These are the activations of a small network on made-up records, seen along a few directions, one row for each record.
Each row is followed by the record's values for the fields Z, L, C, U, V, G.
A field that a record lacks is left out.
The largest differences between rows may come from other fields.
In the rows, zero is written as 500.
Random noise pushes rows far along 17 fixed directions. That doesn't count. These rows show it; they differ only by the noise:
[334 466 312 373 393 381 528 444 489 570 290 402 556 364 562 517 324 858
 705 589 510 507 893 501 652 392 556 487 672 466 657 602 538 812]
[422 507 594 709 374 476 308 546 464 473 689 630 336 670 603 404 489 545
 503 508 509 635 609 512 338 487 494 367 375 374 512 600 586 474]
[521 571 881 359 251 625 340 361 418 457 520 370 573 335 540 615 580 422
 339 276 590 188 401 626 472 845 339 525 669 590 587 269 561 831]
[830 349 381 464 670 545 534 512 338 690 434 346 491 615 568 264 678 377
 705 733 623 534 420 585 370 492 590 605 233 437 304 649 591 342]
[622 470 423 403 687 617 249 384 342 626 619 513 690 450 463 484 575 315
 472 465 529 336 553 508 484 676 436 555 464 473 581 504 341 332]
[603 319 482 498 319 451 631 448 458 631 474 328 424 553 607 340 449 497
 638 562 637 413 733 471 484 444 587 582 409 386 398 747 793 696]
[342 544 541 650 665 415 451 571 554 373 695 581 498 360 512 507 441 538
 564 609 375 644 461 399 395 486 628 605 430 453 416 402 241 344]
[287 551 790 444 464 511 403 359 516 354 576 440 475 526 347 609 473 586
 243 320 366 223 582 465 499 460 378 634 722 586 501 648 584 749]
[472 440 299 450 468 644 493 500 439 682 523 455 590 504 362 334 450 515
 413 593 530 466 751 398 597 409 606 364 662 474 501 691 656 321]
[517 437 469 373 766 597 711 481 612 553 283 428 531 619 298 561 533 481
 380 587 236 374 386 324 648 360 405 534 654 670 374 538 681 468]
[660 463 593 568 681 674 546 535 567 659 487 394 510 431 803 481 503 440
 263 635 487 479 175 664 470 679 219 481 512 558 598 501 482 394]
[406 706 653 435 550 502 332 378 559 425 605 600 565 375 558 574 182 323
 413 466 367 269 225 419 571 442 346 427 662 624 942 506 552 731]
[529 274 466 619 737 351 664 566 676 681 391 649 349 740 663 635 592 726
 591 626 445 656 661 436 624 587 254 567 103 383 446 425 378 558]
[490 441 583 492 329 471 433 450 494 557 508 439 622 488 294 583 802 556
 309 351 741 580 677 476 570 633 474 600 267 561 471 490 332 447]
[442 630 492 405 375 697 250 489 426 568 577 489 634 585 414 301 644 514
 291 534 657 484 567 660 546 560 797 438 743 443 512 598 551 562]
[454 441 386 593 182 450 722 415 781 600 464 398 547 585 715 526 317 448
 205 368 606 469 682 576 735 531 550 557 737 450 618 766 691 814]
[714 437 317 421 347 227 689 337 387 560 330 204 583 393 387 567 562 396
 715 422 770 514 615 575 525 592 469 758 228 638 482 531 355 450]
[491 460 614 666 237 408 480 532 433 516 705 503 363 433 564 440 414 525
 452 413 615 444 610 539 430 537 360 440 363 432 448 577 515 484]
[520 552 548 380 636 481 593 539 490 591 440 411 392 529 522 358 460 568
 498 675 469 271 357 530 668 443 440 601 483 520 360 568 595 662]

[468 542 478 554 522 501 468 504 504 529 504 516 457 704 540 498 684 637
 384 513 577 613 585 775 455 734 563 578 538 427 403 432 326 452] : Z: z1 / L: l2 / C: c2 / U: u4 / V: v2 / G: g5
[471 582 442 560 587 383 420 526 539 462 600 548 483 530 590 464 497 381
 603 553 485 578 398 419 549 517 582 598 316 448 456 461 421 493] : Z: z1 / L: l5 / C: c2 / U: u1 / V: v1 / G: g3
[453 518 550 377 720 468 543 409 438 413 362 371 584 197 560 663 357 632
 865 690 406 570 440 471 337 615 543 601 601 570 688 168 331 541] : Z: z2 / L: l5 / C: c2 / U: u5 / V: v3 / G: g3
[603 564 285 586 437 528 248 704 462 527 479 604 651 393 680 456 728 573
 408 455 519 664 374 749 556 539 494 365 489 423 334 416 210 415] : Z: z1 / L: l6 / C: c1
[459 577 526 305 778 507 471 450 422 521 334 476 517 467 397 527 483 644
 661 698 459 492 394 436 529 368 395 492 448 646 712 439 446 502] : Z: z2 / L: l4 / C: c1
[574 495 450 377 338 464 617 439 489 621 330 480 437 669 257 578 626 454
 456 367 681 497 620 428 699 667 313 393 288 623 534 331 553 402] : Z: z2 / L: l7 / C: c2 / U: u4 / V: v2 / G: g5
[591 361 482 474 544 486 795 514 580 412 486 475 506 429 596 455 262 436
 663 567 265 335 416 545 386 290 749 572 885 406 272 550 700 716] : Z: z1 / L: l2 / C: c2 / U: u4 / V: v2 / G: g5
[547 620 586 513 517 401 474 416 454 480 630 449 318 777 530 299 518 481
 357 521 688 333 371 886 479 472 642 776 461 402 415 876 473 778] : Z: z2 / L: l7 / C: c1
[507 439 305 693 486 355 738 343 643 507 310 172 442 721 582 581 548 379
 437 527 556 871 600 421 414 493 433 721 348 681 595 772 647 199] : Z: z2 / L: l2 / C: c2 / U: u2 / V: v1 / G: g5
[392 493 577 379 753 743 396 587 345 668 556 355 525 264 529 276 564 777
 554 887 554 498 548 476 432 608 598 494 539 416 483 438 447 339] : Z: z1 / L: l5 / C: c2 / U: u2 / V: v1 / G: g5
[762 198 427 436 574 574 745 393 426 630 440 366 565 602 361 523 630 345
 547 449 548 360 620 550 411 560 515 651 546 493 282 543 588 420] : Z: z2 / L: l4 / C: c1
[471 332 481 684 570 445 909 606 765 600 735 543 566 279 503 490 288 470
 286 629 628 589 483 430 572 380 658 632 479 410 507 585 258 295] : Z: z2 / L: l6 / C: c1
[232 554 590 488 786 529 378 500 577 412 624 743 515 443 469 593 335 537
 602 645 239 500 509 160 528 406 545 473 517 459 680 383 450 546] : Z: z2 / L: l4 / C: c2 / U: u1 / V: v1 / G: g3
[436 619 439 506 215 354 564 505 475 538 527 555 294 561 571 486 321 550
 643 406 579 341 705 622 664 706 458 420 587 389 481 305 576 738] : Z: z2 / L: l6 / C: c2 / U: u4 / V: v2 / G: g5
[366 503 485 442 551 394 710 561 473 549 629 499 446 360 303 406 409 836
 459 631 660 366 663 698 646 486 628 674 557 443 372 523 205 556] : Z: z2 / L: l3 / C: c2 / U: u4 / V: v2 / G: g5
[543 545 678 425 833 715 648 644 639 682 566 837 479 553 339 488 434 586
 266 795 449 454  72 577 633 440 467 262 576 562 754 317 422 506] : Z: z2 / L: l2 / C: c2 / U: u4 / V: v1 / G: g2
[448 390 758 498 708 532 449 441 550 534 732 678 476 681 480 592 655 691
 300 484 594 374 647 762 434 726 589 787 542 270 431 470 183 734] : Z: z2 / L: l4 / C: c2 / U: u2 / V: v1 / G: g5
[359 643 499 336 613 488 593 478 598 549 572 515 638 475 309 443 480 401
 476 629 580 389 497 395 744 567 884 690 674 487 482 311 391 539] : Z: z1 / L: l6 / C: c1
[438 585 597 452 505 695 412 495 483 459 626 438 627 360 329 404 499 353
 266 532 507 439 335 358 470 408 620 488 588 619 534 613 564 331] : Z: z2 / L: l2 / C: c2 / U: u5 / V: v1 / G: g1
[578 316 551 444 658 822 377 401 368 564 348 277 626 304 827 530 502 656
 550 625 378 551 552 631 149 559 318 399 811 512 733 590 646 458] : Z: z2 / L: l4 / C: c2 / U: u4 / V: v2 / G: g5
[480 467 678 603 370 781 505 555 521 561 586 547 489 672 374 432 625 667
  80 500 570 592 520 736 342 491 566 262 796 498 509 639 631 417] : Z: z1 / L: l2 / C: c1
[731 367 458 468 379 504 757 494 588 632 485 471 492 528 415 505 522 185
 446 385 562 276 425 333 679 609 408 556 326 518 308 428 643 505] : Z: z2 / L: l3 / C: c2 / U: u2 / V: v2 / G: g4
[478 432 697 459 428 439 386 319 294 429 502 319 405 586 390 498 645 587
 711 481 639 524 753 509 210 641 522 657 311 474 531 548 565 548] : Z: z1 / L: l5 / C: c2 / U: u4 / V: v2 / G: g5
[513 538 721 468 405 584 387 434 523 487 713 592 474 582 625 375 447 348
 478 476 583 315 455 581 418 634 740 549 585 316 558 499 647 857] : Z: z1 / L: l2 / C: c2 / U: u4 / V: v2 / G: g5
[536 600 499 547 399 342 461 467 388 430 602 562 364 590 608 406 358 470
 737 593 608 567 444 741 324 499 719 500 474 399 602 496 480 645] : Z: z2 / L: l2 / C: c2 / U: u3 / V: v1 / G: g6
[539 460 602 285 716 615 432 379 444 507 498 467 656 623 377 501 713 577
 361 484 490 228 552 766 494 595 734 796 822 414 305 551 376 775] : Z: z1 / L: l3 / C: c1
[448 656 748 432 383 458 592 333 521 487 549 425 399 532 426 561 413 438
 545 529 767 517 505 543 470 859 564 588 422 591 807 228 479 612] : Z: z2 / L: l7 / C: c2 / U: u4 / V: v2 / G: g5
[514 435 390 339 556 422 635 468 508 473 146 294 518 424 600 554 486 735
 626 535 444 487 565 596 572 412 384 609 550 577 451 568 512 662] : Z: z2 / L: l2 / C: c2 / U: u4 / V: v2 / G: g5
[472 579 579 478 400 520 239 353 450 349 546 369 581 635 579 532 646 475
 274 235 618 434 546 821 390 573 539 726 647 463 425 751 392 595] : Z: z2 / L: l5 / C: c2 / U: u5 / V: v3 / G: g3
[570 449 420 618 359 534 631 564 597 444 544 434 553 439 511 424 567 427
 386 468 597 649 424 608 472 506 732 542 515 457 357 593 456 473] : Z: z2 / L: l5 / C: c2 / U: u4 / V: v2 / G: g5
[390 690 444 482 761 434 587 620 572 423 542 643 417 712 250 435 495 455
 461 627 289 550 276 391 645 315 612 539 470 561 312 457 440 349] : Z: z1 / L: l5 / C: c2 / U: u3 / V: v1 / G: g6
[444 539 517 536 411 339 556 394 493 227 515 383 603 222 513 562 213 519
 674 490 424 552 413 589 243 245 718 604 765 559 682 662 431 695] : Z: z1 / L: l5 / C: c1
[367 697 486 355 754 542 410 511 420 363 317 374 420 489 568 435 406 665
 602 663 213 399 335 581 481 340 490 520 827 594 419 515 575 575] : Z: z2 / L: l1 / C: c1
[546 420 632 555 596 497 448 484 432 464 571 564 466 518 488 571 620 548
 609 551 489 606 491 492 278 582 452 496 322 475 532 390 396 443] : Z: z1 / L: l4 / C: c2 / U: u4 / V: v2 / G: g5
[352 549 548 527 274 343 668 466 530 526 576 307 553 210 469 532 365 545
 507 485 705 573 656 402 573 542 536 641 450 574 628 468 358 444] : Z: z1 / L: l5 / C: c1
[531 480 491 322 357 644 509 504 590 573 245 523 648 618 306 560 765 486
 434 442 529 546 517 384 699 520 692 405 628 575 474 333 725 713] : Z: z2 / L: l7 / C: c2 / U: u2 / V: v1 / G: g5
[646 619 432 589 548 497 213 477 219 568 603 494 391 572 630 405 480 359
 638 535 537 486 385 647 306 581 219 384 366 518 596 511 521 177] : Z: z2 / L: l6 / C: c2 / U: u5 / V: v3 / G: g3
[319 669 579 542 562 462 542 614 518 458 656 592 385 442 433 434 442 648
 376 613 543 517 447 519 622 540 499 502 467 491 423 381 301 367] : Z: z2 / L: l4 / C: c2 / U: u3 / V: v1 / G: g6
[317 615 802 632 581 681 492 608 500 562 713 443 247 561 574 297 520 748
 245 779 590 580 391 668 376 684 456 439 551 456 507 497 519 346] : Z: z1 / L: l5 / C: c2 / U: u4 / V: v2 / G: g5

Here are new rows. What are their fields?
[374 768 430 444 188 474 454 637 479 457 515 523 397 482 398 289 390 448
 432 488 484 332 391 405 787 312 607 316 654 531 351 528 778 626] : Z: z2 / L: l6 / C: c2 / U: u2 / V: v1 / G: g5
[459 566 343 259 749 662 543 603 363 682 285 354 498 534 428 275 623 891
 516 892 458 431 493 668 640 351 646 486 808 528 350 623 578 552] : Z: z1 / L: l4 / C: c2 / U: u2 / V: v1 / G: g5
[355 661 627 542 250 570 497 542 505 439 455 298 358 575 450 364 624 488
 341 511 603 604 474 361 533 562 488 428 418 630 381 529 758 415] : Z: z1 / L: l4 / C: c1
[600 537 280 339 670 462 405 445 560 628 414 546 699 441 653 510 508 450
 492 528 539 390 427 565 769 521 492 624 423 455 669 533 308 703] : Z: z2 / L: l2 / C: c2 / U: u4 / V: v2 / G: g5
[733 457 454 527 592 482 871 362 645 537 586 462 577 749 317 475 430 137
 451 614 656 549 281 670 386 485 921 720 614 528 576 562 501 455] : Z: z2 / L: l6 / C: c1
[413 570 379 548 495 399 302 440 431 329 386 353 519 615 508 549 648 531
 383 328 450 652 578 554 411 393 378 623 485 601 417 785 456 355] : Z: z1 / L: l4 / C: c2 / U: u1 / V: v1 / G: g3
[466 407 504 627 604 372 765 596 653 487 557 556 394 417 441 535 414 555
 426 539 370 489 419 335 593 293 384 580 332 532 360 593 456 444] : Z: z2 / L: l2 / C: c2 / U: u4 / V: v2 / G: g5
[735 295 607 368 798 687 470 555 498 635 552 710 647 580 482 518 667 456
 395 516 464 310 339 628 471 477 485 521 541 369 364 468 399 573] : Z: z1 / L: l4 / C: c2 / U: u1 / V: v1 / G: g3
[489 473 509 551 505 669 332 452 494 431 632 554 487 662 671 448 481 256
 434 357 351 390 583 509 371 633 619 490 775 327 342 509 656 512] : Z: z2 / L: l4 / C: c1
[403 597 630 600 522 694 328 579 569 452 634 688 455 689 379 471 646 515
 127 418 357 489 340 556 499 495 444 321 641 489 451 567 553 465] : Z: z1 / L: l5 / C: c2 / U: u4 / V: v2 / G: g5
[554 607 432 440 387 230 441 394 511 243 429 473 470 566 580 635 429 272
 637 171 406 278 453 582 579 527 437 730 477 509 349 484 430 781] : Z: z2 / L: l6 / C: c2 / U: u4 / V: v2 / G: g5
[487 508 517 464 304 563 462 307 448 605 547 304 509 435 603 464 345 433
 409 426 676 360 672 550 496 673 381 483 580 512 827 702 681 620] : Z: z1 / L: l5 / C: c2 / U: u4 / V: v2 / G: g5
[628 462 735 502 339 606 323 568 506 486 553 740 563 605 543 562 738 383
 488 350 566 522 328 503 435 535 546 334 424 403 434 252 566 621] : Z: z2 / L: l4 / C: c2 / U: u5 / V: v3 / G: g3
[404 416 507 634 372 580 450 465 571 597 786 665 509 668 373 361 423 428
 346 527 760 669 798 363 470 481 759 400 343 320 733 716 531 376] : Z: z2 / L: l5 / C: c1
[489 457 567 368 433 493 479 464 495 448 472 511 730 342 463 578 554 652
 547 451 663 489 613 722 456 569 759 618 690 419 549 373 233 737] : Z: z1 / L: l6 / C: c1
[450 467 405 444 421 688 507 624 547 652 424 436 541 395 672 294 497 564
 491 657 563 519 589 305 674 451 633 386 520 392 416 574 755 565] : Z: z2 / L: l4 / C: c2 / U: u5 / V: v3 / G: g3
[459 581 585 552 407 567 463 535 468 483 509 469 367 635 595 332 543 496
 646 652 513 602 466 559 362 579 771 437 571 420 413 437 736 626] : Z: z1 / L: l2 / C: c1
[549 314 433 523 506 533 376 468 597 421 421 434 767 211 818 537 443 501
 593 461 433 592 575 386 403 255 629 598 507 402 647 791 532 783] : Z: z2 / L: l6 / C: c1
[404 439 558 572 523 503 672 498 696 489 660 544 534 360 570 587 237 423
 312 424 421 342 472 350 622 505 438 543 602 476 549 542 488 562] : Z: z1 / L: l5 / C: c2 / U: u5 / V: v3 / G: g3
